A small network was trained on invented records. Each row is its activation on one of them, seen along a few directions.
Records have a field called E. Each example row is followed by its value.
The word absent means that the record has no E.
Other fields move the rows too, some of them a lot.
In the rows, 500 means zero.
Random noise pushes rows far along 7 fixed directions. That doesn't count. These rows show it; they differ only by the noise:
[538 441 631 623 402 382 415 416 459 567 475 362 681 436 499 495 497 645
 270 296 437 509]
[600 405 472 540 427 766 400 461 495 548 617 427 603 460 510 596 558 450
 372 321 520 419]
[532 587 579 593 392 382 583 290 599 383 192 470 537 513 362 440 300 683
 454 290 502 436]
[591 472 555 662 447 597 368 450 474 590 471 380 632 502 552 572 443 531
 364 316 493 461]
[429 643 410 615 621 631 483 512 332 690 394 342 369 559 457 440 350 480
 536 406 427 487]
[462 456 446 396 462 646 563 373 479 425 523 548 444 446 353 533 588 521
 554 470 482 398]
[482 475 437 396 467 622 556 455 470 469 580 476 489 424 386 506 520 506
 485 441 474 443]
[415 466 558 361 453 341 592 389 460 364 505 567 523 395 363 532 532 645
 572 613 437 467]
[584 512 505 340 485 521 505 638 539 507 590 444 589 362 516 636 294 492
 558 626 390 571]

[441 414 577 760 567 527 296 421 372 715 349 484 412 539 602 610 750 499
 473 526 287 516]
e3
[392 614 489 425 499 227 544 575 369 459 660 341 582 465 447 339 331 579
 372 515 592 501]
absent
[566 388 384 447 463 820 710 318 654 397 383 721 227 538 328 407 762 423
 570 380 443 434]
e7
[634 371 548 370 377 686 557 460 683 496 463 561 465 462 424 645 549 503
 552 491 354 528]
e7
[413 549 477 424 510 242 708 657 493 340 697 442 567 413 488 328 351 485
 349 469 601 612]
e1
[600 601 503 349 458 325 588 757 523 548 633 249 596 380 509 401 194 522
 353 543 443 611]
e10
[590 471 274 563 499 678 660 645 598 383 672 560 476 538 539 395 484 267
 328 330 557 562]
e11
[419 421 528 551 450 438 438 398 382 473 577 527 591 445 446 425 581 615
 400 487 634 475]
e4
[458 550 543 511 499 256 675 463 580 408 407 502 528 436 409 314 470 635
 345 318 475 564]
e5
[406 647 391 513 652 723 457 520 330 554 445 567 288 657 520 586 485 424
 773 621 618 343]
e2
[517 472 539 654 442 629 465 323 566 379 345 577 441 608 458 565 604 466
 563 378 644 417]
e1
[388 476 450 453 562 435 585 454 381 489 423 596 349 471 413 439 665 503
 621 612 321 578]
e11
[689 502 491 473 511 730 490 649 715 710 348 554 422 416 589 635 353 381
 581 488 310 693]
e4
[448 648 450 420 462 359 505 621 420 601 642 271 491 447 514 280 309 574
 308 317 536 536]
e9
[626 539 629 493 473 393 371 597 581 513 387 498 641 509 654 665 247 572
 575 582 496 524]
e12
[344 559 436 477 621 414 535 548 329 477 505 503 369 508 491 471 514 505
 593 703 417 506]
e6
[336 527 353 156 669 619 541 815 271 897 726 299 264 356 446 397 549 409
 545 594 188 685]
e12
[549 496 383 337 526 718 552 651 566 469 638 565 475 462 479 617 486 365
 615 568 556 455]
e2
[543 524 611 418 404 259 556 492 692 471 340 464 518 376 386 443 330 623
 525 459 406 545]
e8
[532 504 588 417 483 150 495 690 432 517 617 286 624 343 584 393 386 647
 208 472 374 710]
e6
[539 423 411 492 414 469 707 500 604 274 666 676 509 454 466 399 593 484
 392 470 615 430]
e3
[716 353 603 560 407 600 309 559 579 526 595 498 646 470 704 803 560 432
 492 648 494 464]
e10
[467 523 499 596 501 623 532 315 633 345 290 630 411 599 433 474 540 553
 588 424 557 394]
e5
[512 497 576 782 511 719 241 339 357 619 359 409 542 597 568 543 525 481
 520 331 640 283]
e8
[340 495 379 470 574 538 676 348 427 464 523 627 314 537 345 356 754 489
 499 480 525 429]
absent
[459 682 403 128 493 462 667 714 559 623 505 380 318 361 383 343 218 518
 561 490 310 634]
e9

Here are new rows. What is E for each?
[602 556 605 451 429 448 481 450 666 478 262 506 535 513 484 569 280 557
 560 494 433 511]
absent
[659 436 420 409 594 800 357 825 556 798 715 344 510 388 665 666 516 310
 497 528 279 697]
e5
[387 639 546 369 470 306 566 547 465 452 549 455 465 443 493 423 369 623
 584 649 502 549]
e9
[285 548 517 516 566 358 379 464 125 581 710 398 533 509 552 429 621 606
 489 568 642 383]
e9
[488 573 483 499 572 344 565 599 473 431 577 481 565 520 573 466 296 474
 466 578 581 557]
absent
[542 581 527 767 514 592 426 488 570 613 304 351 514 604 553 387 397 496
 326 161 480 536]
e5
[384 419 364 590 546 719 504 341 350 407 680 576 349 597 364 399 780 461
 466 419 646 352]
e7
[424 518 442 639 580 335 633 553 474 531 414 569 366 534 505 349 534 449
 432 471 321 696]
e11
[402 449 654 479 447 328 455 359 442 564 384 484 506 492 411 448 633 636
 444 435 400 521]
absent
[493 454 476 546 603 641 389 558 415 529 673 559 503 503 582 610 747 429
 580 589 509 484]
e5
[537 419 645 418 455 345 464 497 639 418 489 540 621 375 489 502 497 654
 422 536 407 576]
e5
[391 435 638 231 448 375 586 466 508 500 455 589 416 365 388 589 697 607
 648 680 309 565]
e2
[656 533 621 515 379 452 508 505 713 364 378 489 647 426 537 510 195 527
 437 377 592 441]
e8
